Each row below holds a small network's activations on one input, seen along a few directions.
Each table varies a few parts of the input and shows all the possible inputs, shuffled.
A made-up example of a description, with smaller parts first: ring(5) and (point or (values(2) and line(4)) or line(9)).
Shared parts are said once, and a part with two or three values counts as separate values.
In the rows, 128 means zero.

Other details of the inputs vary at random and push rows far along two fixed directions, the same in every table; ignore that.

Rows:
x1: [134 171 126  93 160 153  83 168 173  91 167 128 117]
x2: [157 187 129  82 166 155  61 172 158  97 203 133 131]
x3: [144 130 139 134 121 126 156 134 171 139 101 127 113]
x4: [140 126  95 126 125 111  86 116  27 149 184 113 146]
x5: [112 118 132 150 104 116 164 103  82 146  82 110 139]
x6: [127 124 167 146 146 115 135 131 151 129 107 122 133]
x7: [ 88 108 122 153 103 106 171 106  89 141  62 112 133]
x8: [148 149 142 116 119 148 156 139 159 128 108 133 126]
x9: [136 140 105 120 140 139 106 128 130 125 171 148 120]
x10: [101 149 122 105 199 118  49 163 131  99 192 133 137]
x11: [118 125 133 103 154 151 137 165 210  88 117 133  91]
x12: [ 99 101 111 151 116 112 133 106  73 138 122 135 127]
x13: [ 93  87 169 148 130 140 177 129 172 104  64 141  97]
x14: [112 100 204 133 152 158 166 148 219  83  73 152  99]
x15: [147 127 103 144  94 108 154 107  99 168 121 115 125]
x16: [150 149 140 131 125 123 116 112  70 145 144 119 164]
x17: [118 128 141 119 155 143 124 139 226 116 129 149 126]
x18: [135 152 141 103 192 134  53 163 135 100 197 133 141]
x19: [106 117  81 128  75 120 164 117  92 128  89 105 102]
x20: [125 119 141 154 125 101 137 112  99 151 115 113 138]
x21: [101 126 149 122 139 133 125 141 136 100  99 113 114]
x22: [137 132 114 128 105 121 105 114  42 137 140 105 141]
x23: [141 125 145 126 104 134 131 121  82 122 112 109 130]
x24: [128 185 109  88 173 143  56 166 154  96 203 126 127]
x25: [ 86  99 117 140  94 113 159 115  83 123  63 103 110]
x26: [117 111  79 139  97 120 147 103  91 140 128 138 114]
x27: [132  97 168 124 126 143 157 142 150 103  90 124 110]
x28: [118 148 156 115 148 153 159 158 222 100  85 137 111]
x29: [113  92 139 156 106 117 151  99 118 150 103 128 145]
x30: [150  84 143 141  67 143 205 100 164 152  60 137 116]
x31: [141 112 120 113 116 147 154 146 161 110 107 127  97]
x32: [178 127  96 109  96 138 124 129  81 142 163 124 125]
x33: [136 115 129 127 119 150 154 129 162 117 112 149 102]
x34: [170 148 138 139 134 104  89 112  60 163 183 118 167]
x35: [127 182 152 111 198 129  58 151 139 110 185 134 166]
x36: [ 97  92 119 158 106 104 142  98 101 153 107 129 149]
x37: [112 100  94 145  93 116 159  98 137 150 101 134 130]
x38: [151 170  73 123 111 116 103 108  47 167 184 119 157]
x39: [184 144 111 131  97 116 128 112  80 176 158 122 142]
x40: [ 94 116 125 107 154 140 147 165 219  80  96 134  85]
x41: [137 119 127 141 127 126 109 111  72 138 158 137 140]
x42: [147 139 154 107 156 162 121 153 202  99 146 161 107]
x43: [113 138  80 135  96 112 155 108  88 150 110 117 132]
x44: [132 126 145 137 148 123  94 120 130 140 163 139 162]
x45: [161 131 131 136 125 118  84 102  72 163 193 134 179]
x46: [114 167 121 116 184 113  85 155 190 118 167 137 128]
x47: [134 105 136 133 108 141 163 117 188 136  94 142 122]
x48: [100 106 131 160 119  92 152 113 107 146  87 114 130]
Each input here is: values(2) and line(4) and ring(6).
The inputs of x7 and x35 match in every part but the line(4) part. If x37 is changed in the same way as x7 into x35, which row does it become?
Answer: x47
The inputs of x3 and x39 match in every part but the line(4) part. If x1 is changed in the same way as x3 into x39, which row does it become?
Answer: x2
Which other rows does x16 become when the values(2) part takes its other values? List them by row number.
Answer: x8

Rows:
x49: [136 120  48 140  86  98 126  90  28 174 154 117 129]
x50: [133 146 104 108 148 142  89 141  94 113 190 131 128]
x51: [117 122 107 117 132 134 108 133 154 105 144 141 114]
x52: [129 163 147 136 163 110  78 126  98 134 173 120 159]
x53: [132  97 105 132  68 121 170 114  46 134  78  95 108]
x54: [121 112 192 131 148 137 148 146 165 102  79 120 123]
x55: [ 92 149 104 116 149 122 113 139 147 114 132 129 131]
x56: [174 160 104  96 112 161 130 151 170 126 154 134 110]
x57: [141 129 129 132 150 124  77 114 116 143 189 141 160]
x58: [119 126 143 143 155 108 117 132 158 139 143 137 141]
x59: [ 87 131 144 123 135 132 152 150 171  94  73 114  96]
x60: [132  73 152 161  70 129 195  94  86 148  57 132 121]
x61: [171 127 170 117 117 157 175 136 215 131  98 144 114]
x62: [107 139 144 141 157 115 113 127 145 135 129 135 159]
The inputs of x50 and x60 match in every part but one. If x59 is changed in the same way as x50 into x60, which row does it become?
Answer: x52
What do these inputs look like to the network?
Answer: values(2) and (point or ring(6))
Which other rows does x56 become when the values(2) part takes its other values? List them by row number.
Answer: x61

Rows:
x63: [140 126 149 126 145 138 138 138 198 127 119 136 122]
x64: [117 118  88 139 113 103 101  91  34 153 159 122 157]
x65: [ 93 109 183 140 169 124 126 147 166  98 104 127 127]
x66: [106 169 131 106 200 126  39 160 127  92 196 124 140]
x67: [112  81 140 167  80 106 166  80  57 161  84 115 147]
x68: [ 94 144 120 128 153 112 121 135 138 125 119 119 129]
x69: [ 80 111 135 144 127 129 161 121 157 119  73 126 123]
x70: [134 109 173 127 120 153 185 144 199 103  57 130 101]
x71: [159 119  82 117  74 134 130 110  44 147 150 120 122]
x72: [147 177 115  84 180 150  49 168 151  98 214 145 131]
x73: [174 145  98 132  95 118 116  99  48 169 170 120 155]
x74: [132  97 182 123 113 160 185 145 193  98  59 132  93]
x75: [ 96 121 165 147 139 114 159 127 154 133  67 119 130]
x76: [109 122 119 126 181 124  81 136 173 114 184 165 132]
x77: [168  98 120 134  71 136 159 103  52 150 119 114 128]
x78: [124 129 111 125 109 132 156 133 170 127 102 130 107]
x79: [144 152 110 102 141 144 106 149 139 112 161 135 121]
x80: [107  89  99 155  89 106 150 101  41 145 106 107 125]
x81: [117 106 124 133  87 140 200 125 178 120  53 128  91]
x82: [146 167 144 113 168 135  92 146 173 120 171 140 141]
x83: [142  94 108 161 112 102 108  82  56 178 172 149 160]
x84: [119 130 137 115 127 152 163 150 191 101  94 136  93]
x85: [100 131 176 131 166 115 127 151 162 104  94 118 127]
x86: [157 110 119 147  62 128 186  96  69 162  92 114 125]
x87: [131 102 130 114 102 155 166 140 152 102  90 128  90]
x88: [167 143  96 137  96 110 119 101  69 175 160 120 155]
x89: [133 136 148 126 141 133 144 139 198 128 118 135 127]
x90: [112 180 155 124 205 120  37 144 142 120 199 145 181]
x91: [125 152 110 110 146 132 114 147 187 119 152 138 121]
x92: [141 173 100  96 181 135  53 157 173 121 218 145 136]
x93: [136 153 109 108 138 139 111 142 151 118 153 135 119]
x94: [132 125 129 148 116 102 103 103  21 150 143 106 151]
x95: [139  95 164 135  93 152 199 130 161 115  48 126  99]
x96: [121 138  82 133 113  94 102 114  28 149 151 103 145]
The inputs of x95 and x72 match in every part but one. If x83 is changed in the same way as x95 into x72, which row does it become?
Answer: x76
What do these inputs look like to the network?
Answer: values(2) and (point or ring(6) or line(10))
